These are the activations of a small neural network, seen along a few directions. Each row is one input.
In each table, some parts of the input vary, and every possible input appears once, in random order.
Descriptions start from the smaller parts, as in this example, which fits no table here: line(6) and (point or ring(11) or (values(3) and ring(8))).
Shared parts are said once, and a part with two or three values counts as separate values.
In the rows, zero is written as 128.

Other details of the inputs vary at random and push rows far along two fixed directions, the same in every table; ignore that.

Rows:
x1: 147	163	136	152	103	107	127	155	130	131	144	125
x2: 152	164	176	153	137	138	131	178	147	129	153	136
x3: 168	111	79	122	79	131	102	72	95	125	129	188
x4: 160	137	133	132	137	140	153	188	169	147	131	112
x5: 140	151	151	149	115	103	138	196	163	132	132	114
x6: 69	94	138	93	166	119	112	65	102	115	122	93
x7: 178	156	145	134	153	138	150	167	156	141	150	117
x8: 149	131	85	136	61	136	108	88	70	106	107	180
x9: 157	120	87	124	87	145	133	115	110	149	124	153
x10: 163	152	136	159	146	139	136	164	164	138	147	105
x11: 56	121	195	116	193	89	143	154	129	123	133	45
x12: 163	150	115	142	130	141	129	147	140	146	138	125
x13: 56	125	210	115	207	126	134	150	122	121	146	63
x14: 75	90	138	82	147	110	109	55	49	85	104	132
x15: 156	131	117	155	119	141	133	148	151	142	131	122
x16: 142	144	90	138	95	135	129	99	122	132	131	170
x17: 45	78	160	86	147	121	114	108	89	116	115	120
x18: 132	120	67	131	65	136	123	77	104	136	114	190
x19: 156	129	112	132	122	137	131	165	155	146	121	132
x20: 60	70	115	86	136	119	107	43	84	118	105	114
x21: 134	122	86	128	87	131	132	117	137	132	115	177
x22: 70	119	171	97	212	110	144	104	132	114	136	92
x23: 134	155	165	164	122	146	137	187	150	142	140	122
x24: 155	125	78	121	77	130	105	68	104	118	129	194
x25: 65	125	179	112	221	119	142	129	149	116	142	52
x26: 54	77	129	83	161	114	122	87	116	111	112	108
x27: 148	150	133	161	109	138	138	161	128	118	111	126
x28: 147	150	149	155	128	132	144	195	156	113	109	116
x29: 174	149	124	134	138	134	128	144	142	139	140	137
x30: 164	131	89	121	94	144	127	109	106	143	135	154
x31: 138	115	66	131	61	138	111	77	106	130	117	181
x32: 66	69	106	77	146	122	111	56	68	131	107	115
x33: 169	150	133	144	128	132	124	131	158	127	137	135
x34: 155	131	133	149	138	135	139	183	179	138	130	112
x35: 150	130	121	142	112	134	128	152	171	133	119	131
x36: 159	171	163	152	131	100	134	175	150	126	151	119
Each input here is: line(4) and (values(3) or line(6)).
Changing only the line(4) part turns x31 into x25. The same change can be made to x11. Which row results?
> x1
A walk changes only the line(4) part. It starts at x22 and steps to x16. List the rest of the walk in order.
> x18, x21
Change only the values(3) part in x13. List by row number the other rows that result.
> x1, x8
Change only the line(4) part in x4. List by row number the other rows that result.
> x7, x9, x30

Rows:
x37: 142	130	123	132	119	128	129	142	140	133	128	133
x38: 137	144	147	138	151	133	140	158	149	135	138	109
x39: 137	142	144	140	148	126	138	158	153	131	132	102
x40: 141	137	124	140	123	136	130	133	138	127	127	133
x41: 107	112	127	106	138	120	122	96	107	121	127	128
x42: 135	130	124	135	121	136	129	137	138	134	129	132
x43: 139	142	147	135	151	130	140	160	149	133	137	109
x44: 145	134	121	136	120	129	129	138	135	131	127	127
x45: 99	102	125	107	135	128	122	103	110	125	120	127
x46: 58	103	157	100	147	103	114	91	78	103	120	112
x47: 141	131	122	134	118	128	129	140	140	134	130	132
x48: 116	120	122	120	131	127	126	108	117	122	122	129
x49: 133	140	145	138	146	125	138	159	158	134	135	107
x50: 148	134	125	131	123	130	128	139	133	133	132	133
x51: 100	107	124	109	134	119	123	99	113	123	124	127
x52: 106	109	123	111	135	118	121	98	109	120	121	121
x53: 145	138	120	138	119	130	131	133	137	127	127	135
x54: 144	137	127	132	126	126	127	131	135	128	133	133
x55: 140	135	122	135	122	129	131	135	134	130	128	128
x56: 113	115	119	120	127	130	122	102	112	123	121	130
x57: 102	109	123	110	136	125	124	99	106	123	120	122
x58: 135	121	110	127	110	137	123	117	116	128	120	143
x59: 139	132	123	134	121	134	132	141	139	134	128	136
x60: 115	114	117	116	125	128	124	107	109	126	120	129
x61: 136	142	144	140	148	129	141	160	151	132	132	103
x62: 157	130	96	134	88	134	122	121	119	131	121	159
x63: 168	141	95	149	76	143	122	132	136	138	128	170
x64: 173	142	94	151	78	145	123	132	130	136	125	165
x65: 130	140	145	139	147	132	141	161	156	136	134	109
x66: 144	136	126	136	123	138	129	136	133	134	133	134
x67: 142	138	126	134	125	128	130	132	134	131	135	133
x68: 148	133	119	135	117	130	128	139	134	130	125	132
x69: 151	136	107	138	98	132	127	132	135	135	129	151
x70: 117	119	121	120	129	123	126	109	117	123	123	126
x71: 103	109	128	109	138	128	120	97	105	125	126	126
x72: 174	147	97	149	81	139	123	128	130	136	133	171
x73: 138	142	148	136	152	133	140	160	149	134	136	110
x74: 120	118	124	115	129	125	124	111	112	129	129	129
x75: 98	106	126	109	136	126	122	97	113	121	122	129
x76: 106	147	173	140	150	114	131	157	132	111	133	106
x77: 140	137	127	137	126	135	128	131	134	131	134	134
x78: 133	141	145	139	147	124	138	157	159	132	135	108
x79: 137	136	123	138	121	131	131	135	141	132	130	136
x80: 140	142	148	136	150	127	137	158	150	134	138	106
x81: 136	134	124	133	122	127	131	134	141	129	130	135
x82: 172	142	95	147	77	133	122	131	139	134	128	171
x83: 105	112	128	108	140	124	123	96	107	121	126	129
x84: 153	139	107	143	102	135	127	128	132	131	126	149
x85: 99	135	176	131	150	115	133	158	121	119	130	97
x86: 100	105	123	106	133	121	123	103	110	126	123	125
x87: 107	106	121	108	129	123	123	107	112	126	121	130
x88: 138	144	145	140	150	126	139	156	156	127	132	105
x89: 116	117	124	116	130	130	121	101	111	123	127	136
x90: 69	100	161	99	144	109	120	110	80	108	117	111
x91: 140	133	122	134	124	134	132	138	133	131	125	130
x92: 105	106	128	106	139	130	121	101	103	124	124	127
x93: 155	135	100	135	91	136	121	116	119	134	129	163
x94: 90	156	222	144	208	111	153	205	163	119	142	47
x95: 103	109	122	111	130	125	123	103	113	127	122	130
x96: 113	113	124	111	133	120	120	99	109	124	128	129
x97: 149	136	109	142	100	138	125	129	137	133	129	153
x98: 111	113	124	109	132	122	122	101	107	126	127	129
x99: 134	142	145	143	149	135	139	157	153	131	132	105
x100: 113	112	124	109	132	121	120	101	108	125	127	128
x101: 140	136	121	137	118	132	131	134	141	131	129	140
Changing only one part turns x91 into x57. The same change can be made to x45. Which row results?
> x63
Changing only one part turns x97 into x42. The same change can be made to x78. Which row results?
> x47
What do these inputs look like to the network?
> line(5) and (point or (values(3) and line(4)))
Which other rows agree with x53 in the line(5) part? List them by row number.
> x40, x41, x48, x54, x75, x76, x81, x82, x83, x88, x89, x101
Change only the values(3) part in x84. List by row number the other rows that result.
> x72, x79
A walk changes only the line(4) part. It starts at x39 and steps to x55. List the rest of the walk in order.
> x57, x99
A walk changes only the line(5) part. It starts at x89 and steps to x77. List the rest of the walk in order.
> x71, x66, x92

Rows:
x102: 188	187	130	204	69	146	131	189	136	121	123	156
x103: 186	190	148	190	102	128	147	212	168	108	117	128
x104: 204	172	97	171	135	146	151	178	209	148	142	117
x105: 177	129	45	158	20	198	115	100	90	149	108	212
x106: 71	69	137	80	127	122	110	102	49	130	112	127
x107: 80	100	203	91	216	87	140	186	149	132	132	24
x108: 58	61	103	96	135	148	118	69	70	121	87	117
x109: 234	187	124	164	113	123	143	218	194	160	168	139
x110: 194	114	60	122	9	132	108	131	84	136	104	222
x111: 139	159	122	181	107	152	150	191	242	152	139	156
x112: 147	105	75	112	116	170	115	43	105	132	130	178
x113: 147	148	172	113	193	123	140	164	155	149	164	98
x114: 140	141	99	123	100	119	102	50	81	108	131	177
x115: 65	81	149	99	204	113	138	125	149	121	102	34
x116: 83	128	182	127	181	86	129	144	134	97	116	49
x117: 126	86	64	112	80	146	123	91	99	118	79	161
x118: 127	166	167	151	166	85	148	158	158	112	136	69
x119: 96	79	137	58	162	129	106	46	62	129	151	148
x120: 84	109	143	94	160	125	104	24	61	93	138	142
x121: 62	75	142	73	126	143	109	86	33	136	126	134
x122: 196	165	100	173	120	132	159	182	206	152	129	105
x123: 142	138	162	118	166	91	150	184	161	148	148	75
x124: 88	143	175	119	208	88	134	120	135	98	142	62
x125: 141	104	60	105	109	151	111	41	103	135	118	172
x126: 16	136	224	132	209	93	143	154	185	102	144	75
x127: 106	128	113	135	68	151	104	75	42	109	115	174
x128: 161	155	123	157	57	127	128	192	195	159	156	205
Changing only one part turns x115 into x116. The same change can be made to x104. Which row results?
> x124
What do these inputs look like to the network?
> values(3) and (point or line(8))
Change only the values(3) part in x128. List by row number the other rows that result.
> x111, x126
Which other rows agree with x123 in the values(3) part? List them by row number.
> x106, x107, x109, x110, x113, x119, x121, x128
